These are the activations of a small neural network, seen along a few directions. Each row is one input.
In each table, some parts of the input vary, and every possible input appears once, in random order.
A made-up example of a description, with smaller parts first: values(2) and (point or ring(11) or (line(4) and ring(5))).
Shared parts are said once, and a part with two or three values counts as separate values.

Other details of the inputs shift rows strongly along two fixed directions, in all tables alike. That doesn't count.

A family of inputs:
R1: [  5.6 -11.9  -9.1  -6.5 -18.2  35.6  20.7 -12.1  37.9  26.1  -2.2]
R2: [-10.6  -6.0   9.3 -11.1 -20.8  -2.5   1.3  -8.7  25.6  33.3  -6.4]
R3: [ -0.9   0.7   0.4  -0.6 -41.1  -3.6  -3.5  -7.5 -16.2  15.9   6.3]
R4: [ 23.1 -17.6  19.7  13.3  37.7  15.4   2.2  -8.7  15.9   0.2  -2.2]
R5: [ -6.3 -12.2  28.7   1.3  33.7  -2.3   7.0  -2.6  23.7  11.7  -5.0]
R6: [-25.2   3.1  -8.5 -16.0 -18.3   1.4  17.6  -1.7  28.7  22.0  -5.8]
R7: [-11.4   4.1  -5.0 -10.5 -31.4 -12.1  -0.7 -12.8   6.0  27.2  -0.6]
R8: [-14.9  -6.1  33.3   4.6  34.4  -1.3   3.8   1.2  20.8  18.1  -7.6]
R9: [ 13.1  19.6 -24.8  16.4 -17.4 -15.0 -17.1  19.4 -84.8 -52.4   7.5]
R10: [  7.9  -8.6   7.2   8.2  38.1  20.2   8.0   3.0  23.8 -12.5  -3.3]
R11: [ 13.1 -12.0  20.6   3.4  36.6  -7.9  11.6  -1.3   0.2  -2.4 -10.5]
R12: [ 10.7  -0.5  -7.4  -5.2 -32.7  10.9 -10.4 -21.4  12.9  19.1   5.8]
R13: [ -3.0  14.4   2.0  26.7  35.0 -22.6 -28.8  35.6 -61.2 -63.5   2.4]
R14: [ -6.6  17.6 -30.9 -10.5 -27.6 -15.6  -3.5   4.7 -20.6 -11.3   3.8]
R15: [ 11.0  -6.5  12.1   4.6  48.5 -20.9  -9.3   6.4  -6.8 -17.3  -5.3]
R16: [  3.3   7.7 -27.2  -7.1 -36.0  -1.4   3.8   3.7 -26.3  -8.9   9.7]
R17: [  8.7  -6.6  17.9   3.6  38.6   1.3 -11.6  -9.2  27.3  -4.8  -1.6]
R18: [ 14.6   2.5 -13.1  -2.6 -28.0 -11.5  -5.5  -7.7 -30.8  -0.9  10.9]
R19: [-23.5   2.4  21.4   9.0  37.6   3.0   4.8  19.8   5.1  -9.4  -7.6]
R20: [ -1.4  12.8 -18.5   0.9 -39.3   3.8   1.3   8.9 -28.7  -2.9   6.2]
R21: [-13.8   0.3  -8.1  -8.7 -37.6  11.2  14.3   2.5   5.0  18.0   1.9]
R22: [ 19.4 -11.9  17.6  13.0  39.0   8.2  -6.8  -7.3  11.0  -7.6  -0.2]
R23: [  3.1  -4.9   6.6   4.9  38.4  15.6   3.4   2.8  27.7 -14.1  -3.1]
R24: [ -5.8   5.3 -27.7 -13.7 -30.9  -4.7   0.4   3.1  -4.4  -0.8   2.5]
R25: [ -9.0  -0.7 -11.1 -16.6 -17.3  21.8   7.1 -12.8  49.3  20.9  -1.2]
R26: [  5.2  13.6 -14.7  -4.7 -16.9 -27.6 -15.8  -5.6 -29.4  -9.7   4.7]
R27: [ 11.7  -1.4  19.5  15.0  32.1  -9.7  -3.1   7.7 -19.4  -9.9  -0.3]
R28: [-18.4   2.9 -10.1 -11.0 -36.0  10.3   8.7   0.4   7.8  15.8   1.3]
Description of these inputs: values(2) and (line(4) or ring(10)).
Changing only the values(2) part turns R9 into R11. The same change can be made to R13. Which row results?
> R2
Change only the line(4) part in R25. List by row number the other rows that result.
> R1, R10, R23
Change only the line(4) part in R12. List by row number the other rows that result.
> R4, R17, R22

A family of inputs:
R29: [10.9 -3.8  1.8 -3.0 -3.2 -5.6 -1.7 -9.4  0.1  8.2  0.2]
R30: [  1.4   3.1   0.3  10.7  -4.1   6.6  -9.3   4.2 -13.7 -11.0   4.0]
R31: [  6.5 -15.2  15.4  -2.4  22.2  11.2  14.8  -7.6  33.5  16.2  -7.6]
R32: [ 10.3 -15.4  16.6   0.8  43.3  10.0  13.2  -1.4  29.5  -0.8  -5.7]
R33: [-11.9   3.8 -29.6 -28.9 -72.5   5.0  16.3 -15.4  19.1  42.2   0.4]
R34: [  4.4   5.0  -7.3   1.5  -2.7  -4.6 -11.8  -2.7  -7.8  -7.5   4.1]
R35: [  3.8   4.9  -1.0   6.8  -2.0  -0.5 -12.4   2.4 -15.2 -10.5   3.0]
R36: [ -3.7   3.9  -4.4   2.3   6.7   0.3   5.8  10.6 -11.6 -12.2   0.5]
R37: [ -7.6   8.5  -5.5  -0.1 -27.5  -3.6 -10.1  -0.3 -18.5   3.3   2.6]
R38: [ -9.9  -8.2   9.7 -12.4  21.9   4.8  13.1  -5.1  45.6  18.8  -8.3]
R39: [ -5.6  -7.5  -4.6 -15.9 -21.8  18.2  13.4 -13.6  44.1  30.3  -3.3]
R40: [  9.3  -4.0   6.5   6.1  -1.3  -0.5  -2.7  -5.6 -11.5   0.8   1.3]
R41: [  2.2   0.9   9.4   6.9  12.6  -9.4 -11.5   1.0 -11.3  -8.2   2.5]
R42: [ -2.7   5.9 -11.8  -4.3  -6.1  -1.9  -5.4  -0.4   1.0  -5.7   1.6]
R43: [  9.4  -1.4  -1.7   0.0 -18.0  -4.9  -5.7  -9.1 -12.7   7.9   5.6]
R44: [-7.6 -5.7  8.3 -4.1 20.0  1.2 16.6  6.7 17.3  5.9 -8.7]
R45: [-11.2  -5.7  14.3  -3.2  16.1   6.6  10.4   0.7  29.4  14.6  -6.9]
R46: [-10.0   6.6 -25.0 -23.3 -71.6  -4.4   7.4 -12.4   0.9  35.0   1.9]
R47: [ -9.3 -10.5  18.6  -5.8  33.4  -6.3  19.0   5.5  24.1  11.2  -9.2]
R48: [  4.1   6.7  -3.5   3.6  -8.7 -12.1 -15.9  -2.9 -17.7  -6.7   4.7]
R49: [-11.8  -6.3  13.4  -8.1  11.7  -0.5   8.5  -3.3  30.1  21.5  -5.5]
R50: [  1.4   9.0 -18.0  -0.3  -6.7 -10.9  -2.7   7.4 -24.0 -20.1   3.1]
R51: [-15.3   0.4 -19.2 -19.8 -65.7  16.9  20.6  -8.2  17.8  40.3  -0.1]
R52: [  1.2  14.6  -9.5  14.1  -0.5  -4.5 -20.1  12.9 -41.1 -33.5   8.2]
R53: [ 10.6   2.8 -20.8  -9.5 -46.3   1.7  -3.8 -16.4  -5.0  14.3   5.5]
R54: [-9.2 -9.2 20.8 -0.7 40.3  1.0 21.7  9.2 25.0  5.7 -9.6]
R55: [-0.8 -9.4  5.6 -7.3 23.0  7.4 11.0 -6.9 42.4 11.5 -6.1]
R56: [  2.3   4.5   6.9  12.4   6.3  -6.6 -14.1   2.9 -22.3 -13.4   3.0]
R57: [ -3.8   9.4  -7.3   5.9 -16.4 -12.7  -5.9   8.6 -39.3 -12.8   3.3]
R58: [ -4.2   3.8   1.7   0.0   5.5 -12.0  -8.6   2.2  -4.5  -3.3  -0.8]
R59: [ 14.8   5.9  -4.4  13.4 -12.3  -4.3 -14.7   1.1 -39.6 -18.3   7.9]
R60: [-7.5  3.1 -2.5 -3.5 -9.7  3.8 -1.6  0.1  6.4  7.3 -0.8]
R61: [ 11.6  -4.3   6.2  12.1  11.0   7.1  -2.3   3.0 -12.5 -11.2   1.4]
R62: [ -0.8   5.8 -11.9  -0.8  -7.7  -3.9   0.9  10.3 -17.8 -15.2   1.7]
R63: [  1.3   7.5  -4.0   6.0 -20.7  -0.2 -12.1  -1.5 -19.4  -4.8   6.7]
R64: [  2.0  -5.2  15.2  10.0  42.4   6.8   1.0   5.8  12.1 -13.9  -2.4]
R65: [ 10.6 -15.2  12.6  -2.2  42.7   5.7  13.8  -6.6  36.1   2.7  -6.5]
R66: [ -2.1   6.1   4.5  16.2  18.5  -0.8 -13.5  15.4 -26.3 -28.2   2.7]
R67: [ 16.9  -1.3   6.0  17.4  29.4  -0.1  -9.5   7.5 -25.5 -31.9   4.0]
R68: [  0.2   6.0  -1.6   9.3  18.3  -3.6 -12.0  11.1 -17.1 -28.7   2.0]
Describe the family of inputs behind these rows.
> line(4) and ring(10)
Changing only the line(4) part turns R62 into R68. The same change can be made to R47. Which row results?
> R49
Changing only the line(4) part turns R52 into R67. The same change can be made to R42. Which row results?
> R65
Start at R55 and move only the ring(10) part, one step at a time. The first step leads to R39. Which rows follow, in order?
> R64, R30, R35, R63, R56, R41, R48, R34
Change only the line(4) part in R35. List by row number the other rows that result.
> R31, R44, R60
Change only the line(4) part in R61. List by row number the other rows that result.
> R30, R51, R66

A family of inputs:
R69: [  9.5 -18.0  19.9  -8.4  35.3  -2.1  12.2 -15.9  44.3  20.0  -8.3]
R70: [  6.6   9.2 -39.1 -18.3 -88.5  11.2  -7.3 -25.5   0.1  27.0  11.2]
R71: [  2.5 -14.5  17.8  -1.0  32.3  18.0  12.6  -8.8  44.8  14.2  -6.9]
R72: [-20.4  31.5 -35.4   2.1 -52.4 -16.8 -20.1  22.2 -63.6 -29.9  10.2]
R73: [ -1.2 -13.2  -2.2  -5.1  32.6  35.5  33.7   8.3  48.5  -3.1  -8.0]
R74: [-10.7  11.9  14.8  17.3  58.8 -39.0  -9.6  35.5 -53.2 -49.1  -2.9]
R75: [  7.0  -2.1  -3.9  -3.3 -39.2   5.7  -2.7 -14.2  -3.5  22.8   2.7]
R76: [ 12.0  -9.2   4.7  -3.5  15.3  -1.2   4.1 -10.3  17.6   7.4  -3.3]
R77: [  2.7 -17.0  23.6  -0.6  31.6  12.5  14.3  -7.6  39.8  20.1  -6.1]
R78: [-29.2  17.3 -33.4 -26.2 -89.8  -7.7   8.3  -2.0 -10.6  34.0   2.6]
R79: [-15.1  15.3   7.7  19.0  56.3 -28.2 -11.8  38.8 -47.6 -56.2  -1.8]
R80: [  4.5 -15.0  12.3  -4.3  31.4  15.4   9.3  -8.1  48.6  10.6  -7.0]
R81: [  4.7   1.4  -8.1  -2.7 -39.7  12.9  -4.9 -12.6   1.9  16.2   5.1]
R82: [ 23.9  11.6   0.4  27.5   8.1 -24.5 -39.7   6.9 -76.9 -48.7  13.7]
R83: [ 3.1 -9.2 20.8  7.5  7.8  8.3  1.6 -6.6  9.6 14.8 -1.0]
Describe the family of inputs behind these rows.
> point or line(4) or ring(10)
Start at R80 and move only the ring(10) part, one step at a time. The first step leads to R71. Which rows follow, in order?
> R81, R77, R83, R75, R82, R69, R76, R70
